Each row below holds a small network's activations on one input, seen along a few directions.
Each table varies a few parts of the input and shows all the possible inputs, shuffled.
A made-up example of a description, with smaller parts first: one of 5 places around a ring, together with either a single point or one of 9 places along a line or (one of 2 separate values, together with one of 6 places along a line).
Shared parts are said once, and a part with two or three values counts as separate values.

Other details of the inputs vary at random and push rows far along three fixed directions, the same in every table; ignore that.

Rows:
r1: [ -3  16  26 -18   1  -4 -23 -17  25 -15 -11   6  -6  -8]
r2: [-14  19  19 -15   2 -13 -47 -16  32 -23 -15 -11 -21  12]
r3: [ 18 -30  12  11 -24  47  28  24   0  12  10 -24  17   6]
r4: [-21  32   0  -4  26 -37 -40   1   8 -17  -8  12 -15 -18]
r5: [ 24  10  12  12  -9  24  14  14 -21  -5  38  -4   6  15]
r6: [ 12  -7   4  27  14  29  53   8 -14  24   0 -11  36   2]
r7: [ 18  -3 -17 -15 -12 -15  18   5 -34   5  -5   5 -15 -23]
r8: [ 11 -55   2  -3  -1  38  26   6  -9  17   7 -23  12  35]
r9: [ -4  28 -27  51   9  32  28   0   9  24   5   6  13  19]
r10: [-19  18  37  12  22 -28 -33   1  31  -6 -13  15  17  36]
r11: [ -6  -8  55  -7  14 -19 -28  -1  22 -15 -21 -15   6  38]
r12: [-13  58  15  23  13   0  -8   9  19  30   5  16  20 -12]
r13: [  4 -72  19 -18 -23   3 -20   1   3 -32   3 -42 -21  15]
r14: [ 22  -5 -19  14 -18  24  41  14 -38  27  16 -11  22  -9]
r15: [ 23 -56  34 -11 -39   9 -10  17  17 -21  -5 -31 -23   0]
r16: [  0  23 -30 -13  21 -24  -5   3   0  -5   2  10  -5 -44]
r17: [-4 22 -1 35  8 45 27 -8  1 24 -4  8 38  0]
r18: [ 22 -13   7 -23   4 -17  -6 -20   7 -18 -14   2 -34 -23]
r19: [-32  38  -8  16   4   1   6   0 -12  28   3  28  30  16]
r20: [ -7   9  44   0   9 -19 -39   4  29 -17  -8 -25   2  27]
r21: [ -6  -9 -49 -34  -3  -8  -8   9  -4 -13   5  11 -22 -50]
r22: [  1 -27 -74 -18   9 -11  20   0 -12  12  23  12 -32 -17]
r23: [ 30 -35  43  -3 -40 -10 -17   2  -5 -14  -3 -36  -3  12]
r24: [-28  33   5  -6  16 -18 -45 -27  16 -20 -24  29 -17  -6]
r25: [ 25 -63  32 -40 -27  13   4  12   7 -35 -11 -35 -17  12]
r26: [ 11  10  47  19 -11   8 -33 -11  35  -2  -4 -13   4   4]
r27: [-35  30  -8  12   4  29   4  14  10  19  -4  32  30 -10]
r28: [ -9  49 -10  -5   8  -7 -31 -13  21   7   3  25  -8 -32]
r29: [-29  25  33  10 -16  11 -17  17  29   5 -15  20   2   0]
r30: [  8   2 -50 -21  19 -24  -1 -21   1 -12 -13  31 -35  -7]
r31: [ 17  10  18 -15   2 -39 -23  -3  18 -10  -4  -3 -28 -21]
r32: [-29   3  -7  37   6  41  17   7  -8  36   4  18  28  15]
r33: [ 12   2  37  37   5  38  55   9  -3  33   1 -21  38  21]
r34: [ 14  18 -30 -42   8 -20   2   0 -30 -28  26  27 -33 -24]
r35: [-39  63  13  14  20   6 -32 -14  29  19 -19  32  11  16]
r36: [-33  56  17   8  -7  -1 -13   6  -5  17  -4  26  28  -3]
r37: [ 19 -17 -29   7 -17  17  34   8 -36  12  12 -18  22 -15]
r38: [  8 -48  27  -9 -32 -16 -16  -8 -11 -36   1 -45  -7  25]
r39: [ 18 -51  49 -12   6 -19 -11  -7   1 -35 -19 -36  -7  29]
r40: [  3  18 -44  -4  32 -41  -6  10  -1  -6   3  19 -23 -17]
r41: [ 10 -29 -49 -29   1 -30  18  -8 -48 -15   1  12 -27 -23]
r42: [ 22 -59 -50  -8   9  15  41   0 -20  19  19   5  -5  11]
r43: [  7 -11 -79 -10  -2 -34  36  -1 -33  -2  19  14 -27 -20]
r44: [ 12   0  -4  11  -1  24   2 -12   8  -3   1 -14  15 -12]
r45: [13  8 24 48 12 36 67  9 -9 45  6 -9 32  9]
r46: [ 14 -31 -76 -31   7 -46  30 -10 -36  -9  11  26 -30 -17]
r47: [ -5 -18  54 -17 -29  -9 -30  -8   7 -29 -17 -21  25  27]
r48: [  5 -22   1  12 -20  14  26   6 -19   8  16 -32  16  25]
r49: [-41  31 -16  14   8  25  -7  11  10  37  16  14  13   4]
r50: [-25  40 -10   1  13 -20 -48 -21  15 -16 -14  19 -24 -18]
Description of these inputs: one of 2 separate values, together with either a single point or (one of 4 separate values, together with one of 6 places along a line).
Question: Changing only the choice among 2 separate values turns r37 into r47. The same change can be made to r2. Which row results?
Answer: r35
Question: Change only the place on the line of 6 in r25. List by row number the other rows that result.
Answer: r8, r27, r29, r32, r42
Question: Change only the choice among 4 separate values in r30. List by row number the other rows that result.
Answer: r10, r42, r46

Rows:
r51: [-22  58   5  46  32   8   5 -17  11  26 -11  26  30  17]
r52: [-22  56  12  26   3   3  -5   9   5  25   2  24  21  -6]
r53: [ 18 -38 -26  13  28   4  45   2 -16  15   3  -7   1  27]
r54: [-26  51  22  27   5  19 -10   6  22  27  -5  21  27 -10]
r55: [ -4   0 -31  -3   5   6  28   5 -25  12   8  12   5 -10]
r56: [  6 -23  82   9 -26  11 -18   3  22 -19 -13 -40  24  38]
r57: [ -4  -3 -34   9   2  21  23   5  -9  19   6  11   3  -6]
r58: [ 35 -35  -1  -1  -5  23  27   3  -3  -1   1 -27  -1  -4]
r59: [ 19 -19   5 -16  -4  -1   6   4  -7  -8  -6 -11 -10 -16]
r60: [ 15  11 -24   9   7   9  22   3 -14  15  11   3  -5 -19]
r61: [ -4  -3 -27   5   2  21  25   4 -14  21   5  14   5  -9]
r62: [ -6  -6 -25 -35  -5 -41 -27  -7  -5 -25   2   8 -30 -13]
r63: [  4 -14 -31 -21  -1 -20  -8  -3 -12 -12   6  -1 -24 -10]
r64: [ 36 -30  10  -1 -11   4  22   4 -14  -7   7 -28  -6   3]
r65: [ 19 -23  65  21 -16  27  -7   0  25 -12   0 -43  18  35]
r66: [ -6  -6 -23 -38  -5 -40 -24  -6  -8 -25   2   9 -26 -14]
r67: [-29  13   7 -22  -3 -31 -56  -8  26 -28  -6  12 -20   0]
r68: [-29  13  16 -29  -8 -25 -48  -7  17 -21 -11  15 -12  -1]
Question: Describe the family of inputs behind these rows.
Answer: one of 2 separate values, together with either a single point or one of 8 places around a ring
Question: Changing only the choice among 2 separate values turns r67 into r65. The same change can be made to r61. Which row results?
Answer: r54
Question: Change only the choice among 2 separate values in r57. List by row number the other rows that result.
Answer: r58
